These are the activations of a small neural network, seen along a few directions. Each row is one input.
Each table varies a few parts of the input and shows all the possible inputs, shuffled.
Descriptions start from the smaller parts, as in this example, which fits no table here: one of 4 places along a line, together with either a single point or (one of 2 separate values, together with one of 5 places around a ring) or one of 11 places around a ring.
Shared parts are said once, and a part with two or three values counts as separate values.
In the rows, zero is written as 128.

Other details of the inputs vary at random and push rows far along two fixed directions, the same in every table; ignore that.

A family of inputs:
R1: [112 154 172  82 107 135 130 146 158 123 109 140]
R2: [102  81  79 176 135 135 141 105  93 130 119 134]
R3: [103  73  70 168 141 110 117 104 111 142 144 128]
R4: [164 176 175  88 115 144 125 173 142 109  88 128]
R5: [151 130 119 123 129 154 113 142 127 118 138 124]
R6: [ 83  80  89 139 133 106 120  86 126 170 111 148]
R7: [140 115  80 161 159  99  95 102 106 136 227 102]
R8: [115  65  83 161 160 111 156  81 122 142 148 122]
R9: [ 89  91  97 171 118 112 135  86 122 161 124 139]
R10: [165 168 143 109 151  87  97 148 128 107 207  95]
R11: [ 74  70 105 158  90 167 156 114 138 150  39 167]
R12: [106  91  84 172 132 113 128  93 106 161 106 137]
R13: [161 171 175  88 115 147 125 177 144 106  89 128]
R14: [142 131 133 115 131 114 115 134 138 134 127 129]
R15: [ 89 101  98 189  99 167 153  87 112 163  75 153]
R16: [ 75  87  90 149 135  91 119  78 124 165 155 137]
R17: [106 113 127 101 125 122 119 125 144 143 109 144]
R18: [180 189 170  98 117 158 121 156 132 126  91 128]
R19: [133 129 140 112 117 133 126 141 143 131 100 138]
R20: [102  82  87 162 128 111 126  91 119 165 111 142]
R21: [165 119  83 136 170  98  81 121 110 125 225  98]
R22: [ 99 132 152  97 110 132 129 136 154 128 117 140]
R23: [168 159 152  47 163  83  74 168 154 101 213 101]
R24: [143 125 101 140 164  72  92 122 116 120 233  93]
R25: [104  86  83 172 131 116 128  97 109 156 109 137]
R26: [115 158 173  84 108 131 129 142 156 127 106 140]
R27: [148 155 139 136 131 132 140 129 102 129  92 130]
R28: [134 165 149 145 121 132 150 126 104 126 106 128]
R29: [117 159 159 148  99 163 170 131 112 124  56 145]
R30: [ 77  56  73 133 140 108 110 102 133 146 154 139]
R31: [167 137 133  86 153  97  87 162 145 101 204 102]
R32: [149 130 149 116 141 134 165 119 141 126 102 125]
R33: [126 137 141 121 120 118 124 133 142 126 144 126]
R34: [145 111 136 110 149 135 155 131 144 106 140 116]
R35: [153 163 153 121 126 144 142 148 111 113  90 130]
R36: [115  90  75 174 130 142 125  92 106 159 117 139]
R37: [146 109  78 158 176  81 105 107  86 126 205 103]
R38: [115  79 107 146 143 136 168 100 133 130 115 130]
R39: [106  87 101 144 122 126 126 116 132 145 111 141]
R40: [ 73 126 173  93  71 186 160 152 168 120  38 166]
R41: [103 127 142  96 122 119 118 136 152 121 149 131]
R42: [156 162 172  85 112 156 125 184 148  95  95 127]
R43: [142 160 154 122 106 170 132 150 135 114 113 129]
R44: [ 73 102 116 182  88 157 166  97 118 161  38 159]
R45: [152 150 131 136 142 121 131 130 101 123 122 122]
R46: [176 173 161  81 151  85  89 164 148  98 224  93]
R47: [103  92  88 180 108 166 144  91 110 166  62 155]
R48: [129 115  87 166 166  84 114 107  89 116 222 100]
R49: [135 152 138 141 131 127 140 134 107 112 140 119]
R50: [186 146 144  92 179  91 128 132 138 107 198  92]
R51: [121  98  83 153 157  84  98 116 115 118 229  99]
R52: [114 127 136 135 112 124 134 121 138 137 119 135]
R53: [142 160 142 139 113 151 131 123 122 139 111 130]
R54: [ 76  94 105 184  99 145 157  95 117 155  68 152]
R55: [145 176 182  96 104 152 134 176 148  96 106 124]
R56: [141 118 134 130 144 126 165 103 133 138 104 126]
R57: [117  90  86 142 153  81  96 114 128 122 235 104]
R58: [138 122 111 142 124 154 123 124 120 138 111 134]
R59: [124 141 161  72 117 137 120 156 158 125  95 142]
R60: [122 151 151 140  89 186 152 132 132 134  62 148]
R61: [146 179 179 107 111 160 149 171 125  86 110 123]
R62: [109 117 129 103 126 118 119 122 143 146 106 144]
R63: [185 195 157 105 162  88 107 154 108  93 216  89]
R64: [141 169 188  85 100 150 133 175 162  99 110 129]
R65: [155 175 173 101 102 179 130 170 144  99 115 126]
R66: [164 176 171 101 122 155 140 171 121  94  92 126]
Each input here is: one of 6 places along a line, together with either a single point or (one of 2 separate values, together with one of 5 places along a line).
- The inputs of R30 and R6 match in every part but the place on the line of 6. If R65 is changed in the same way as R30 into R6, which row does it become? => R53
- Which other rows does R28 become when the choice among 2 separate values takes its other values? List them by row number. => R27
- Which other rows does R52 become when the choice among 2 separate values takes its other values? List them by row number. => R14
- Which other rows does R13 become when the place on the line of 5 takes its other values? List them by row number. => R37, R39, R58, R59
- Which other rows agree with R55 in the place on the line of 6? List them by row number. => R3, R11, R21, R23, R38, R41, R43, R48, R64, R66

A family of inputs:
R67: [128 136 103 165 122 130 102 122 107 131 173 119]
R68: [ 82  83  97 161 118 115 133  95 122 156 110 142]
R69: [129 101  91 171 140 132 141  93 109 153 123 129]
R70: [181 161 128 121 169  88 104 123 112 125 210  97]
R71: [169 177 180 102 124 143 151 157 131 104 111 125]
R72: [141 155 116 148 139 114  97 140 107 107 207  97]
R73: [ 89  77  80 164 131 141 136 101 111 144 107 138]
R74: [155 162 181  63 122 133 121 178 168  97 133 125]
R75: [131 114 112 139 144 105 130 110 115 125 162 123]
R76: [132 139 148 111 103 175 137 145 138 131  60 150]
R77: [188 190 178  65 137 126 101 187 139  96 134 112]
R78: [163 136 115 124 162  87 104 128 117 121 179 103]
R79: [ 88  77  89 161 123 133 140  99 109 144 115 149]
R80: [119 154 156 144  79 183 148 157 126 108  78 146]
R81: [139 146 153 118 105 169 150 136 140 131  57 145]
R82: [106 106  99 143 140 120 122 110 109 134 146 127]
R83: [ 94 101 106 134 131  96 115 112 132 145 145 135]
R84: [133 116 105 141 152 113 126 112 118 126 156 111]
R85: [130 154 160 117 101 163 150 132 135 132  62 148]
R86: [145 142 131 102 159  82  97 131 133 116 217  95]
R87: [113 107  98 145 137 108 114 113 107 141 138 132]
R88: [142 107 103 125 153 109 109 129 118 119 177 117]
R89: [ 92 130 154 110  87 163 146 133 156 143  55 163]
R90: [112 112 104 151 142 114 134 100 111 134 144 122]
R91: [114  94 102 142 135 106 117 112 130 143 139 124]
R92: [117 109 109 116 151 100 107 125 142 126 182 113]
R93: [115 146 157 142 102 175 178 128 123 129  41 145]
R94: [ 81  73  98 158 116 125 144  95 127 147 120 145]
R95: [179 175 189  60 129 128 115 181 163  91 151 110]
R96: [ 82  72  90 160 124 134 140  96 130 148 113 134]
R97: [141 130 112 154 150  99 129 110 102 137 151 117]
R98: [ 79  72  88 154 122 118 129 103 134 155 107 146]
R99: [118  99  93 173 145 131 150  97 106 140 123 121]
R100: [156 161 162 124 117 154 154 150 127 122  64 132]
R101: [ 88 119 157 111  87 161 158 139 155 128  59 163]
R102: [120 164 155 148  80 173 137 157 120 118  68 142]
R103: [146 145 162 109 112 160 154 149 141 110  76 138]
R104: [153 135 121  92 159  86  82 136 148 125 215 105]
R105: [163 148 120 104 162  91  83 132 118 124 211 106]
R106: [119 113 103 153 139 102 126 103 108 141 136 127]
R107: [125  90  94 172 141 129 152 100 109 138 126 129]
R108: [111 122 150 119  90 174 149 132 155 142  48 153]
R109: [151 189 191  55 129 120 113 177 162  97 153 114]
R110: [172 191 190  62 124 125 106 168 158 109 150 114]
- The inputs of R67 and R80 match in every part but one. If R76 is changed in the same way as R67 into R80, which row does it become? => R88
- The inputs of R94 and R110 match in every part but one. If R101 is changed in the same way as R94 into R110, which row does it become? => R89
- What is each input in this table made of? => one of 4 separate values, together with either a single point or (one of 2 separate values, together with one of 5 places along a line)
- Which other rows does R90 become when the place on the line of 5 takes its other values? List them by row number. => R82, R86, R93, R109
- Which other rows agree with R68 in the choice among 4 separate values? List them by row number. => R77, R78, R83, R87, R91, R97, R98, R100, R102, R106
- Which other rows does R89 become when the choice among 2 separate values takes its other values? List them by row number. => R104

A family of inputs:
R111: [ 74  64  92 166 113 144 165  89 122 157  60 159]
R112: [111 152 149 124  98 143 124 141 137 130 108 140]
R113: [114 138 144 121 110 137 131 145 136 114 123 131]
R114: [164 156 158  58 151  91  90 164 157 106 184 107]
R115: [169 126  86 145 183  66  92  99  99 145 215  98]
R116: [121 170 184 113  75 194 159 165 140 115  28 155]
R117: [112 100  95 160 135 120 124 112 112 128 162 124]
R118: [122  60  54 181 172  98 135  72 100 150 172 116]
R119: [103  79 100 129 146 104 131 103 142 136 160 125]
R120: [ 84  72  74 203 121 143 155  84  97 146 110 140]
R121: [155 126 125 129 150 125 140 123 121 125 125 121]
R122: [183 200 193  76 127 132 128 164 142 114 104 119]
R123: [101 121 151  99  99 153 139 140 158 138  56 156]
R124: [168 168 127 134 151  95  96 133 105 121 203  98]
R125: [159 181 184  77 114 140 128 161 149 122  89 134]
R126: [135 162 146 153  94 174 148 135 111 134  54 145]
R127: [120 130 134 108 130 107 116 123 143 142 136 132]
R128: [113  96  90 186 125 155 154 103 102 135 109 133]
R129: [167 163 127 133 154  98  99 133 106 115 204  96]
R130: [ 99  71  71 188 138 128 152  75  99 165  91 144]
R131: [109 106 113 152 118 148 143 121 124 125 124 133]
R132: [104 134 137 124  97 148 113 140 139 132 107 142]
R133: [151 129  90 157 170  79  97 111  93 124 230  93]
R134: [129 121 121 123 138 113 123 114 128 140 134 129]
R135: [125 143 144 128 108 152 139 145 126 114 102 135]
R136: [158 173 184  74 121 142 136 164 150 113  90 131]
R137: [154 194 182  98  99 154 122 170 136 112 100 132]
R138: [114 123 115 176 108 165 153 115 101 138  69 144]
R139: [173 140 125 111 176  78 110 127 118 115 200  95]
R140: [ 81  75  79 170 130 115 126  96 119 138 164 131]
R141: [163 174 201  78 110 175 169 169 157 101  54 134]
R142: [ 94 117 119 162  97 160 143 115 116 142  79 151]
R143: [120 126 134 106 132 110 119 123 144 136 137 130]
R144: [147 162 163 133 102 181 159 155 123 109  62 137]
R145: [150 113 111 114 168  86 111 120 128 122 196 107]
R146: [ 78 105 110 159 101 143 134 109 125 145 105 147]
R147: [159 160 183  72 123 151 147 165 159 103  97 128]
R148: [118 127 141  95 117 125 113 136 152 137 111 139]
R149: [114  95 119 102 135 119 121 127 155 130 144 130]
R150: [139 141 141  96 128 127 103 159 148 104 178 113]
R151: [ 84  79 112 136 120 131 150 105 143 143  96 148]
R152: [133 119 115 105 162  75 101 120 136 130 198 110]
R153: [195 190 172  87 145 122 119 155 131 112 130 110]
R154: [165 161 163  65 155  88 104 158 153 103 186 104]
R155: [ 74 111 122 150  78 164 130 123 134 152  64 162]
R156: [166 155 126 131 158  98 108 138 106 105 203  95]
R157: [ 75  82  92 158 109 135 124 112 125 142 118 144]
R158: [160 174 173  77 131 127 113 174 154  87 180 106]
R159: [158 132 113 128 168  83 109 110 114 134 188 104]
R160: [162 186 202  81 108 165 158 168 147 111  47 137]
R161: [114 121 126 119 118 132 111 142 139 118 149 129]
R162: [115 106 121 154 115 160 171 111 117 144  39 151]
R163: [178 166 120 138 157 103  97 133 100 116 198  96]
R164: [114 111 102 181 117 153 151 111  98 135  90 137]
R165: [ 59  66  90 156 100 138 136  89 137 175  66 167]
R166: [ 85  55  76 143 141 102 118  93 136 152 152 137]
R167: [ 79  83  79 171 129 110 120  95 113 146 160 132]
R168: [140 133 128 144 132 141 140 131 118 112 144 116]
R169: [159 119 113 126 172  88 120 116 119 122 191 102]
R170: [109 138 144 114 100 149 118 150 141 124 106 141]
- What is each input in this table made of? => one of 2 separate values, together with one of 5 places along a line, together with one of 6 places along a line
- The inputs of R120 and R161 match in every part but the place on the line of 5. If R129 is changed in the same way as R120 into R161, which row does it become? => R132
- The inputs of R154 and R111 match in every part but the place on the line of 5. If R151 is changed in the same way as R154 into R111, which row does it become? => R145
- Which other rows does R112 become when the place on the line of 6 takes its other values? List them by row number. => R113, R140, R146, R158, R167
- A walk changes only the place on the line of 5. It starts at R118 and steps to R141. List the rest of the walk in order. => R147, R119, R149
- Which other rows does R146 become when the choice among 2 separate values takes its other values? List them by row number. => R143
